A small network was trained on invented records. Each row is its activation on one of them, seen along a few directions.
Each row is followed by the record's values for the fields B, F, W, U, K, G, T, H.
A field that a record lacks is written missing.
Other fields move the rows too, some of them a lot.
In the rows, zero is written as 500.
Random noise pushes rows far along 2 fixed directions. That doesn't count. These rows show it; they differ only by the noise:
[328 450 485 472 519 451 450 396 549 480 368 538 437 507 466 550 605 353
 472 480 531 567 446 480 451 446]
[559 428 418 458 644 511 470 464 414 640 294 502 548 554 455 535 546 265
 553 381 600 517 485 485 447 481]
[431 406 486 476 581 492 420 415 505 550 358 508 437 492 465 455 571 314
 505 411 585 508 459 451 497 493]
[367 508 420 451 529 436 522 428 496 512 313 556 543 578 458 702 608 338
 491 505 502 623 460 536 367 398]

[123 625 577 561 209 361 545 509 630 218 672 593 409 483 530 754 620 708
 377 765 258 642 442 607 427 405] => B=b1 F=f4 W=w2 U=u2 K=k1 G=g1 T=t1 H=h2
[516 447 589 590 463 493 447 517 428 500 619 458 479 528 438 435 516 541
 682 545 439 497 401 546 447 533] => B=b3 F=f3 W=w2 U=u2 K=missing G=missing T=missing H=missing
[852 517 484 469 618 636 474 611 389 676 557 497 617 546 495 336 295 555
 577 411 517 388 577 532 609 592] => B=b2 F=f2 W=w1 U=u1 K=k2 G=g2 T=missing H=missing
[322 468 478 483 469 492 445 438 622 399 491 524 384 412 520 462 552 506
 423 475 541 449 521 447 595 449] => B=b1 F=f4 W=w1 U=u1 K=k1 G=g1 T=t2 H=missing
[385 637 476 407 431 483 639 439 588 450 361 597 527 572 513 788 592 436
 404 582 449 657 537 573 406 348] => B=b3 F=f1 W=w2 U=u2 K=k1 G=g2 T=t2 H=h2
[452 520 517 476 464 516 463 530 535 510 591 506 437 494 476 435 422 599
 437 505 549 454 496 473 582 541] => B=b2 F=f4 W=w1 U=u2 K=k2 G=g1 T=missing H=missing
[547 564 459 478 536 538 527 540 493 519 490 482 528 522 526 495 429 476
 412 476 472 540 546 516 538 570] => B=b4 F=f3 W=w2 U=u2 K=k2 G=g2 T=t1 H=h1
[614 516 348 490 583 406 653 578 224 621 288 538 808 674 437 839 595 352
 733 530 470 617 478 611 130 331] => B=b1 F=f4 W=w1 U=u1 K=k2 G=g2 T=t1 H=h1
[674 462 490 515 599 455 505 532 393 611 386 479 621 536 476 506 527 399
 665 420 472 491 472 566 398 477] => B=b3 F=f2 W=w2 U=u1 K=k1 G=g2 T=t1 H=h1
[667 371 571 521 594 504 422 535 369 632 530 450 566 506 445 333 471 382
 678 401 531 390 360 496 493 564] => B=b2 F=f2 W=w2 U=u2 K=k1 G=g2 T=t2 H=h2
[384 447 506 520 469 489 488 456 581 426 465 541 465 436 513 538 594 473
 433 508 476 502 455 501 493 456] => B=b1 F=f4 W=w2 U=u1 K=k1 G=g2 T=t1 H=h2
[404 537 550 545 403 444 482 492 573 381 581 511 496 536 459 575 527 607
 528 605 390 548 416 560 426 505] => B=b3 F=f3 W=w2 U=u1 K=missing G=missing T=missing H=missing
[724 276 546 596 633 541 393 587 311 626 586 397 532 522 436 260 447 478
 766 443 583 334 398 444 519 577] => B=b2 F=f3 W=w1 U=u2 K=missing G=missing T=missing H=missing
[403 442 631 616 397 501 427 460 606 354 698 468 397 417 495 331 517 655
 526 565 441 433 377 492 593 602] => B=b3 F=f3 W=w2 U=u2 K=missing G=missing T=missing H=missing
[249 412 650 545 359 449 448 357 676 307 576 508 277 345 544 372 594 552
 414 523 482 484 408 433 559 519] => B=b3 F=f2 W=w2 U=u2 K=k1 G=g2 T=t1 H=h2
[724 522 464 498 613 561 474 551 440 625 463 486 557 531 463 450 383 505
 510 426 614 443 504 519 550 568] => B=b3 F=f1 W=w1 U=u1 K=k1 G=g2 T=missing H=missing
[318 489 601 525 368 491 431 438 642 295 707 522 354 401 518 364 491 723
 421 609 449 464 417 497 612 564] => B=b3 F=f3 W=w1 U=u2 K=k2 G=g1 T=missing H=missing
[622 456 585 639 447 536 442 549 422 473 681 472 591 468 485 413 440 641
 666 553 372 414 411 539 501 601] => B=b3 F=f2 W=w2 U=u1 K=missing G=missing T=missing H=missing
[240 480 650 576 309 508 370 453 652 307 741 531 276 370 522 414 504 723
 387 590 416 503 497 490 639 562] => B=b1 F=f4 W=w2 U=u1 K=k1 G=g1 T=missing H=missing
[416 644 445 531 377 473 618 524 574 413 574 594 589 544 485 744 494 677
 429 635 361 604 518 662 460 464] => B=b1 F=f4 W=w2 U=u1 K=k1 G=g1 T=missing H=missing
[628 511 377 443 619 567 553 495 461 579 345 489 561 553 544 565 501 421
 441 432 591 512 574 475 475 462] => B=b3 F=f3 W=w1 U=u1 K=k1 G=g2 T=t1 H=missing
[636 469 529 564 480 522 453 598 353 531 621 464 563 544 486 477 413 593
 646 534 473 451 436 528 467 551] => B=b3 F=f2 W=w1 U=u2 K=missing G=missing T=missing H=missing
[435 421 587 531 494 461 487 471 531 449 499 489 424 435 513 400 497 476
 457 484 447 498 487 430 569 536] => B=b2 F=f4 W=w2 U=u1 K=k1 G=g2 T=t2 H=h2
[615 628 397 453 493 503 532 631 398 543 482 515 672 667 501 749 420 557
 527 556 445 603 547 594 380 421] => B=b3 F=f2 W=w1 U=u1 K=missing G=missing T=missing H=missing
[329 535 560 597 345 469 501 498 574 326 665 505 466 512 514 582 547 664
 509 640 399 563 414 565 492 480] => B=b3 F=f2 W=w2 U=u2 K=missing G=missing T=missing H=missing
[756 523 333 445 661 567 565 626 365 678 372 462 699 585 478 599 434 354
 528 390 543 475 568 543 512 531] => B=b4 F=f4 W=w2 U=u1 K=k2 G=g1 T=t2 H=h2
[629 439 537 533 575 513 427 521 473 583 529 440 487 482 428 374 475 476
 574 443 597 450 427 471 533 591] => B=b3 F=f1 W=w2 U=u2 K=missing G=missing T=missing H=missing
[629 422 408 403 615 502 529 485 423 697 335 445 510 565 488 504 488 311
 524 361 588 478 582 460 510 476] => B=b2 F=f3 W=w1 U=u2 K=k1 G=g1 T=t2 H=h2
[414 569 476 512 395 450 569 556 483 434 561 554 500 552 521 611 488 633
 422 661 431 560 490 560 536 467] => B=b2 F=f3 W=w1 U=u2 K=k1 G=g1 T=t1 H=h2
[285 549 525 541 350 273 592 506 484 283 496 597 585 551 435 734 630 594
 541 727 308 649 385 567 224 351] => B=b1 F=f4 W=w1 U=u1 K=k2 G=g2 T=t1 H=h1
[565 421 555 660 447 470 483 586 324 466 668 484 662 555 423 533 508 605
 806 610 326 465 384 612 340 451] => B=b1 F=f4 W=w1 U=u1 K=missing G=missing T=missing H=missing
[460 576 501 511 441 452 538 548 459 419 533 537 565 558 524 622 478 561
 507 603 380 560 483 602 481 525] => B=b3 F=f3 W=w2 U=u1 K=k2 G=g2 T=t2 H=h2
[584 455 589 512 511 603 420 498 573 543 579 499 346 383 563 137 384 555
 374 399 612 359 561 408 798 672] => B=b2 F=f3 W=w1 U=u2 K=k2 G=g2 T=t1 H=h1
[337 448 621 570 409 496 372 450 611 382 670 490 379 409 454 337 549 606
 540 557 386 422 445 490 526 544] => B=b4 F=f4 W=w2 U=u1 K=k2 G=g1 T=missing H=missing
[606 542 508 441 503 626 446 529 575 570 491 522 457 456 536 401 405 503
 341 359 569 407 639 466 663 607] => B=b4 F=f4 W=w2 U=u1 K=k1 G=g1 T=t1 H=missing
[763 363 478 494 710 529 387 539 344 687 381 428 587 467 450 262 504 311
 674 316 648 333 482 420 505 508] => B=b1 F=f1 W=w1 U=u1 K=k2 G=g2 T=t1 H=h1
[559 510 551 561 432 530 465 534 463 430 660 488 567 503 491 454 425 663
 557 578 375 471 465 544 519 589] => B=b3 F=f3 W=w2 U=u1 K=missing G=missing T=missing H=missing
[663 452 481 532 544 496 467 585 434 552 508 513 541 503 455 465 394 518
 546 536 496 446 457 532 524 526] => B=b1 F=f1 W=w1 U=u1 K=k1 G=g2 T=t2 H=h2
[346 576 438 440 420 494 540 456 529 450 449 557 487 496 510 609 494 483
 391 535 460 531 538 520 531 452] => B=b4 F=f4 W=w1 U=u1 K=k2 G=g1 T=t2 H=h2
[405 532 404 460 455 451 586 469 544 497 409 562 505 511 525 633 498 473
 447 556 493 561 573 471 440 443] => B=b2 F=f4 W=w1 U=u1 K=k2 G=g1 T=t1 H=h1
[234 522 553 438 437 464 378 387 704 374 436 521 285 422 549 441 544 443
 315 495 563 498 480 407 614 406] => B=b3 F=f1 W=w1 U=u1 K=k2 G=g2 T=t2 H=h2
[370 470 588 555 425 526 446 459 589 408 612 482 315 403 531 404 523 570
 453 492 513 540 528 399 561 542] => B=b1 F=f2 W=w2 U=u2 K=missing G=missing T=missing H=missing
[452 474 491 527 428 406 573 530 423 442 471 511 632 590 482 622 593 484
 571 602 384 533 438 554 333 337] => B=b2 F=f4 W=w1 U=u1 K=k1 G=g1 T=t1 H=h2
[397 483 509 450 538 575 444 414 631 457 479 496 319 384 530 354 486 539
 328 432 587 466 586 363 635 535] => B=b4 F=f4 W=w1 U=u1 K=k2 G=g2 T=missing H=missing
[695 454 453 485 601 529 488 491 405 676 407 427 576 538 484 481 489 419
 631 388 564 414 557 507 451 473] => B=b3 F=f1 W=w1 U=u1 K=k1 G=g1 T=missing H=missing
[730 420 484 452 645 600 473 479 417 718 447 410 496 458 511 362 437 381
 533 278 698 381 597 439 609 639] => B=b3 F=f1 W=w2 U=u2 K=k1 G=g1 T=missing H=missing

Here are new rows. What are their fields?
[501 499 485 446 520 463 525 466 506 557 418 470 487 491 537 546 533 400
 454 403 578 526 591 483 536 521] => B=b3 F=f1 W=w2 U=u2 K=k1 G=g1 T=t2 H=h1
[675 371 630 635 530 579 399 547 427 572 704 415 506 420 492 208 401 580
 653 438 481 328 414 454 626 675] => B=b2 F=f2 W=w2 U=u2 K=missing G=missing T=missing H=missing
[419 480 470 560 463 436 461 562 450 415 551 490 586 574 452 627 554 569
 598 598 431 535 419 537 359 370] => B=b1 F=f4 W=w1 U=u1 K=missing G=missing T=missing H=missing
[806 388 432 459 717 577 506 520 314 764 337 450 606 586 482 453 430 341
 631 333 582 427 574 470 473 504] => B=b2 F=f3 W=w1 U=u1 K=k1 G=g2 T=t2 H=missing
[226 378 712 549 418 475 410 328 700 319 636 484 225 332 524 270 550 604
 410 476 493 457 474 351 607 558] => B=b2 F=f4 W=w2 U=u1 K=k1 G=g2 T=missing H=missing
[488 511 556 544 450 506 427 529 531 476 636 493 471 487 467 391 413 655
 471 551 422 473 473 473 564 544] => B=b2 F=f4 W=w1 U=u1 K=missing G=missing T=missing H=missing
[354 635 496 512 396 443 550 529 530 431 587 527 543 581 470 745 545 594
 470 653 357 699 508 623 393 391] => B=b1 F=f1 W=w2 U=u2 K=missing G=missing T=missing H=missing
[428 655 350 364 465 462 629 516 516 482 357 525 605 585 541 776 505 497
 373 566 448 656 583 559 427 406] => B=b3 F=f3 W=w1 U=u2 K=k2 G=g1 T=t1 H=h1
[585 454 534 483 486 490 478 556 430 510 504 474 462 478 496 394 451 462
 495 503 559 456 507 452 515 546] => B=b3 F=f1 W=w1 U=u2 K=k2 G=g1 T=t1 H=h2
[357 535 586 561 319 489 472 516 534 316 727 517 435 501 523 516 461 740
 477 679 353 542 458 545 525 526] => B=b3 F=f3 W=w1 U=u2 K=missing G=missing T=missing H=missing
[520 415 504 470 601 505 427 437 529 558 373 482 447 482 486 380 521 300
 515 357 678 465 489 457 561 500] => B=b3 F=f1 W=w2 U=u1 K=k1 G=g2 T=t2 H=h1
[366 475 593 482 464 460 489 422 568 417 512 520 377 398 553 443 570 468
 459 529 499 497 475 434 511 535] => B=b3 F=f1 W=w2 U=u2 K=k2 G=g2 T=t1 H=h2
[778 463 370 418 732 603 506 555 322 790 301 448 596 507 502 440 489 243
 525 221 715 413 594 459 625 567] => B=b1 F=f4 W=w2 U=u2 K=k1 G=g1 T=t2 H=h2
[559 416 563 562 517 520 469 517 504 507 638 465 511 461 482 362 467 567
 565 480 513 447 429 486 588 601] => B=b2 F=f2 W=w2 U=u2 K=missing G=missing T=missing H=missing
[354 705 438 426 366 485 590 546 569 442 581 579 515 605 511 711 441 664
 349 629 399 644 603 611 501 413] => B=b2 F=f4 W=w1 U=u2 K=k2 G=g1 T=missing H=missing
[532 574 526 514 424 562 524 528 602 444 625 530 450 485 517 483 423 652
 390 544 479 521 517 542 632 612] => B=b3 F=f3 W=w2 U=u2 K=missing G=missing T=missing H=missing
[388 369 684 578 440 375 429 454 520 382 599 507 382 422 462 254 549 550
 588 551 400 436 403 442 541 501] => B=b2 F=f4 W=w1 U=u1 K=k1 G=g2 T=t2 H=h2
[434 538 504 477 453 430 488 493 506 465 584 468 526 514 469 548 516 566
 563 583 413 509 442 566 409 452] => B=b3 F=f1 W=w1 U=u2 K=k2 G=g1 T=missing H=missing
[732 556 417 586 529 510 614 618 333 567 513 499 832 632 454 734 461 560
 683 593 390 525 458 645 353 484] => B=b3 F=f1 W=w2 U=u1 K=missing G=missing T=missing H=missing
[629 449 527 530 541 507 493 541 466 526 584 478 568 508 443 476 489 518
 613 515 498 478 443 539 481 560] => B=b3 F=f1 W=w2 U=u2 K=missing G=missing T=missing H=missing
[424 471 448 420 546 507 472 445 539 552 380 467 366 452 457 432 563 399
 421 410 661 445 515 381 504 498] => B=b4 F=f4 W=w1 U=u2 K=k2 G=g1 T=t1 H=missing
[393 464 578 506 493 512 481 399 617 435 511 485 384 415 534 498 565 534
 432 494 522 497 483 447 524 507] => B=b3 F=f1 W=w2 U=u2 K=k1 G=g2 T=missing H=missing
[460 662 407 376 447 545 559 473 571 535 435 537 470 514 549 640 465 539
 351 490 548 564 623 488 515 492] => B=b3 F=f2 W=w1 U=u2 K=k2 G=g1 T=missing H=missing
